A small network was shown many inputs. Here are its activations along a few directions, one row for each input.
In each table, some parts of the input vary, and every possible input appears once, in random order.
Descriptions start from the smaller parts, as in this example, which fits no table here: one of 3 separate values, together with either a single point or one of 9 places around a ring or (one of 6 places along a line, together with one of 8 places around a ring).
Shared parts are said once, and a part with two or three values counts as separate values.
(in the rows, 128 means zero)

Other details of the inputs shift rows strongly along two fixed directions, in all tables alike. That doesn't count.

Table:
x1: [106 137 145 182 157 104 118 139 129  64 132 143 117 102]
x2: [135 125 151 121 128 131  99 123 118 152 155 109 132 173]
x3: [131 113 122 111  98 166 126 100 137 166 140 149  97 137]
x4: [109 135 176 125 141 148 109 107 105 157 167 122 118 174]
x5: [137 127 120 130 119 114 129 135 125 127 118 126 122 126]
x6: [125 131 136 151 163 120 121 134 119 127 146 116 147 148]
x7: [115 134 120 172 149  98 124 159 122  72 127 124 157  93]
x8: [122 143 149 126 142 120 110 135 119 127 145 112 138 160]
x9: [133 120 138 130 131 131 120 130 111 150 157 108 131 167]
x10: [113 132 121 178 165  99 131 162 122  77 119 123 154  98]
x11: [143 123  86  89  93 143 147 127 146 133  89 146 124  87]
x12: [126 106 153 100 100 177 135 102 120 182 168 133 109 174]
x13: [128 119  84 129  87 148 151 121 162 108  84 170  99  49]
x14: [132 127 149  79 114 149 122 109 121 190 152 105 118 188]
x15: [125 114 154 112 142 143 124 125 114 161 155 106 140 162]
x16: [125 128 147 139 158 117 123 135 112 115 142 110 145 138]
x17: [112 133 118 146 132 133 147 127 134  84 106 156 127  67]
x18: [121 137 158 136 155 108 121 134 121 123 141 105 140 148]
x19: [132 125 127 102 126 122 129 124 129 132 124 128 124 133]
x20: [125 135 140 159 158 102 118 145 118 109 137 119 139 141]
x21: [130 112 157 120 131 149 114 132 104 179 176 101 134 191]
x22: [129 120 149 131 151 143 116 129 116 167 156 114 144 165]
x23: [146 114 100  82  63 161 161  95 155 157  95 168  82 110]
x24: [114 133 140 141 161 112 121 141 111  98 145 115 151 135]
x25: [121 120 123 129 106 146 146 111 130 119 133 147 113 124]
x26: [135 126 148 127 130 125 107 127 112 152 158 115 130 173]
x27: [129 138 118 134 113 112 124 136 132 124 122 124 131 122]
x28: [121 123 126 119 118 151 135 105 122 130 124 149 114 112]
x29: [122 134 139 138 152 122 111 139 109 109 145 114 146 144]
x30: [136 131 118 131 134 117 128 128 137 129 111 134 132 119]
x31: [161 119  81  78  91 151 159 106 154 168  91 141 108 105]
x32: [136 122 156 118 148 130 116 120 116 162 149 109 129 174]
x33: [142 113 119  97 112 155 142 117 134 173 118 123 128 134]
x34: [120 142 140 164 175  81 128 153 126  55 117 121 145  94]
x35: [136 135  94 109  95 137 155 109 149 108  75 171  97  60]
x36: [117 138 114 172 148  94 124 151 123  69 124 129 154  97]
x37: [142 124 129  98 113 140 134 111 137 176 119 117 117 149]
x38: [103 131 132 155 166 101 128 156 117  70 128 121 156 101]
x39: [ 99 137 161 165 143 120 124 131 118  92 153 127 127 142]
x40: [118 149 129 166 165  92 128 147 134  90 119 124 147 112]
x41: [129 132  80 156 131 102 148 149 144  77  79 146 135  60]
x42: [145 146  57 117  78 107 150 133 176  90  42 160 121  31]
x43: [118 131 145 156 152 121 106 151 118 104 147 107 154 128]
x44: [142 120 102  89  67 167 142  99 164 173 100 164  78 113]
x45: [140 126 119 105  95 134 133 124 132 168 117 125 116 146]
x46: [122 140 142 151 150 108 121 142 120 126 142 113 137 154]
x47: [139 131 145 105 128 135 111 123 115 148 150 118 130 172]
x48: [156 113  87  77  74 159 131 106 154 174 104 137 111 118]
Description of these inputs: one of 4 places along a line, together with either one of 3 separate values or one of 9 places around a ring.
The inputs of x48 and x43 match in every part but the place on the line of 4. If x29 is changed in the same way as x48 into x43, which row does it become?
> x11
The inputs of x19 and x14 match in every part but the place on the line of 4. If x2 is changed in the same way as x19 into x14, which row does it become?
> x42
Which other rows does x3 become when the choice among 3 separate values takes its other values? List them by row number.
> x25, x28
Which other rows does x35 become when the choice among 3 separate values takes its other values? List them by row number.
> x1, x23

Table:
x49: [154 157 125  45  93 116 136 107 136 161 115  95 125 181]
x50: [109 118 142 125  76 187 132 125 118 202 155 132  98 151]
x51: [150 113 102 114  55 113 129 137 143 187 128  97 128 184]
x52: [114 168 178 158 206  71 121 123  90  83 140 104 154 164]
x53: [168 147  63  80  66 117 107 150 170 152  96 134 128 119]
x54: [138 126 180 175 196  59  87 137  94  86 132 116 145 142]
x55: [114 146 133 193 187  83  75 157  98 102 149 127 154 153]
x56: [118 127 129 110  87 209 105 103 122 189 145 141 117 151]
x57: [162 141  72 104  86  69 123 149 164  73  54 130 140  65]
x58: [122  89 134  98 105 198 105 112 103 169 198 147 115 185]
x59: [135 156 112 114 140 103 186 107 175  84  62 174 114  52]
x60: [ 78 168 202 150 189 121 129 126  90  68 147 120 151 129]
x61: [133  80 119 139 243 134 153 202  88 125 146  51 250  95]
x62: [136 119  80 181  98 107 178 134 197 103  68 165 102  45]
x63: [147 122 149  95 131 167 117  89 152 193 126 126  83 170]
x64: [ 88 108 144 234 162 130 138 162  91  47 189 124 145 136]
x65: [114  91 187 124 157 161  97 122  81 109 203 122 124 179]
x66: [105 122  92 103 108 111 191  92 126  52  86 153 118  37]
x67: [150 126 122 131  97 130 127 137 124 216 150 122  99 187]
x68: [118 122 154  55  87 178 108  99 137 188 126 137  89 119]
x69: [135 142  69 159 119 125 142 118 186  98  73 170 110  43]
What do these inputs look like to the network?
> either a single point or (one of 4 places along a line, together with one of 5 places along a line)
Start at x59 and move only the place on the line of 4, one step at a time. The first step leads to x63. Which rows follow, in order?
> x69, x62

Table:
x70: [122 136 148 142 152 112  98 156 101 142 164  92 158 173]
x71: [114 146 137 153 150 100 125 138 123  60 114 134 134  87]
x72: [149 114 123  76 110 145 140 119 135 206 125 113 129 164]
x73: [142 118  91 100  92 154 140 109 156 149  99 146 110  86]
x74: [139 128 123 116 101 145 128 113 137 162 128 136  96 145]
x75: [ 97 138 166 174 170  95 114 143 100  66 156 111 141 134]
x76: [126 137 152 173 202  79 109 152 111  89 149 103 168 140]
x77: [128 138 157 145 146 100  96 151 109 135 150  98 153 173]
x78: [108 138 136 170 170 101 133 138 120  74 120 139 138  94]
x79: [136 120 125  97  89 146 114 103 139 159 127 140 106 143]
x80: [111 124 165 162 158 126 123 130 106 130 166 112 134 164]
x81: [126 141 172 128 168 109 110 143 108 156 165  85 148 195]
x82: [146 112 128  76  70 164 136  96 135 192 138 134  99 163]
x83: [114 124 163 140 143 143  96 138 104 142 184 115 128 187]
x84: [142 125 107  96  79 149 155 100 148 161 108 146  99 127]
x85: [140 129  82 145 125 107 138 153 139 105  85 126 146  79]
x86: [143 101 109  81  90 173 150 102 136 177 121 141 102 132]
x87: [104 138 122 172 143 104 135 154 120  60 128 132 147  92]
x88: [139 104 113  82 100 165 143 102 127 174 124 142 106 132]
x89: [141 117 105  95  95 152 159 102 144 162 106 148 102 113]
x90: [140 117 124  79  90 162 145  93 133 192 130 134  93 161]
x91: [138 123  94 106  87 146 134 117 146 140 106 156 116 105]
x92: [152 118 124  69  97 129 129 125 133 182 121 112 127 158]
x93: [105 146 129 165 150 114 128 150 127  60 120 131 153  83]
x94: [127 124 104 152 120 118 150 132 144 106  99 149 119  86]
x95: [146 103 110  94  90 169 130 114 139 179 128 142  99 136]
x96: [110 130 170 161 146 118 104 139 105 116 172 115 132 173]
x97: [140 141  67 149 119  90 151 152 158  95  57 145 141  46]
x98: [112 142 133 174 142  96 115 151 128  58 125 136 131  96]
x99: [136 114 113  78  92 161 140 109 129 164 124 147 111 135]
x100: [140 131  99 109  92 137 136 108 155 143  95 156 103 108]
x101: [135 128 112 137 120 131 136 129 146 133 115 146 107 104]
x102: [139 122 104 109  82 138 150 111 152 147 102 154  99 114]
x103: [100 129 153 182 161 108 113 152 103  79 166 117 151 139]
x104: [127 120 134 120 126 152 133 127 135 131 126 131 131 115]
x105: [116 139 190 138 158 145 105 117 103 163 184 101 135 206]
x106: [119 112 156 146 141 145 125 126 105 139 170 109 137 166]
x107: [124 130 136 119 130 125 137 113 126 132 127 136 113 131]
x108: [132 140 119 113 120 131 143 115 140 122 102 142 111 103]
x109: [156 121  85 118 132 119 139 136 141 113  93 128 142  93]
x110: [138 105 119  99 101 170 116 106 133 182 135 135 111 153]
x111: [123 122 185 120 157 156 108 106  98 184 187 105 128 204]
x112: [125 128  92 139 123 121 153 136 144  70  72 154 131  41]
x113: [119 130 188 122 146 150  92 106 106 184 195  99 123 219]
x114: [102 144 123 171 152 107 116 149 126  58 126 126 150  84]
x115: [135 123 119  84  99 160 135 108 121 158 127 134 113 133]
x116: [128 137 108 133 127 126 136 122 151 120 106 141 117  83]
x117: [122 125 155 142 173 111 119 157 111 129 159  84 165 158]
x118: [121 141  98 137 117 100 149 133 141  60  80 159 122  48]
x119: [127 140 118 127 112 119 123 126 145 100 108 138 119  90]
x120: [129 138 119 121 106 128 136 125 140 111  99 143 122  93]
x121: [128 140 151 157 182  75  98 154 107  75 144 100 161 142]
x122: [109 118 153 165 155 133 114 143 106 120 163 115 136 156]
x123: [150 131  90 115 126 109 134 140 134 105 100 129 147  98]
x124: [130 127 119 117 132 110 133 152 130 119 121 112 155 125]
x125: [152 129 115  93 101 137 127 119 136 192 114 120 122 166]
x126: [137 140 150 139 173 101 108 136 117 122 147 100 154 171]
x127: [111 130 168 159 172 133 100 129 112 138 173 114 135 178]
x128: [123 133  86 137 111 113 160 137 143  65  84 159 130  51]
x129: [112 140 144 162 161 119 134 139 130  93 123 131 144 104]
What do these inputs look like to the network?
> one of 5 places around a ring, together with either one of 3 separate values or one of 9 places around a ring
The inputs of x95 and x74 match in every part but the place on the ring of 5. If x86 is changed in the same way as x95 into x74, which row does it become?
> x90
Which other rows does x108 become when the place on the ring of 5 takes its other values? List them by row number.
> x71, x111, x112, x115
Which other rows does x118 become when the place on the ring of 9 takes its other values? List them by row number.
> x71, x75, x79, x82, x96, x98, x119, x120
Start at x92 and move only the place on the ring of 5, one step at a time. The first step leads to x124. Which rows follow, in order?
> x117, x72, x81
Which other rows does x123 become when the choice among 3 separate values takes its other values? List them by row number.
> x70, x124

Table:
x130: [121 106 182 140 170 150  90 117  92 131 187 119 123 167]
x131: [ 97 124 159 157 148 161 105 121 129 108 159 129 127 118]
x132: [137 108 139  91 109 203 109  74 112 205 168 140  97 172]
x133: [167 114 114  57  79 161 101 110 128 218 168 123 120 205]
x134: [136 124  55 128 109 105 194 146 149  44  56 165 137  19]
x135: [122 145 142 179 133 111 125 125 124 116 140 144 114 157]
x136: [169 113  49  74  60 163 179 117 200 192  40 155 109  49]
x137: [113 166 165 137 140  87 122 111 131 104 122 127 106 155]
x138: [ 92 134 153 160 156 148 112 136 111 103 156 141 125 108]
x139: [167 124  61  91  44 132 175  97 182 154  63 184  64  89]
x140: [ 89 135 165 190 204 116  97 137 100  54 182 130 148 131]
x141: [ 99 122 176 136 150 149 136 147  82 147 188  96 147 181]
x142: [128 125 140 158 130  94 126 126 127 109 135 129 104 142]
x143: [119 118 102 141 126 126 162 128 114  90 109 130 146  96]
x144: [144 118 170  16  93 173 147  70 107 227 159 101 121 215]
x145: [118 137 136 202 208  93 116 163 113  89 126 103 170 128]
x146: [113 140 124 147 127 116  92 165 113 115 148 110 149 139]
x147: [122 101 144 130 148 110 146 145  97 105 151 118 148 131]
x148: [107 154 186 124 182 129 100 111 113  86 145 128 131 137]
x149: [165 129 148  40 124 159 129  83 134 251 126  99 116 194]
x150: [118 133 135 148 118 122  90 156 127 111 151  96 153 140]
x151: [136 125 123 148 177 109 127 148 133 134 123 117 147 137]
x152: [101 145 148 184 130 102 129 140 128 107 134 137 115 130]
x153: [105 140 154 183 122 111 126 137 143 100 135 128 118 127]
x154: [128 165 153 110 142  87  86 142 112  93 132  98 150 144]
x155: [138 120 118 139 132  97  94 159 113  96 128 111 146 128]
x156: [172  90 124  69 116 156 129 111 133 240 130 109 109 179]
x157: [128 135  61 158 131  99 166 152 167  95  41 154 143  18]
x158: [113 123  79 138 100 121 186 149 160  53  69 150 143  24]
x159: [174 126  34  64  33 148 141 115 168 160  71 168 115  80]
The inputs of x140 and x139 match in every part but one. If x132 is changed in the same way as x140 into x139, which row does it become?
> x135
What do these inputs look like to the network?
> one of 5 separate values, together with either a single point or one of 5 places along a line
Which other rows does x136 become when the choice among 5 separate values takes its other values? List them by row number.
> x131, x150, x153, x158
Which other rows does x138 become when the choice among 5 separate values takes its other values? List them by row number.
> x141, x146, x152, x157
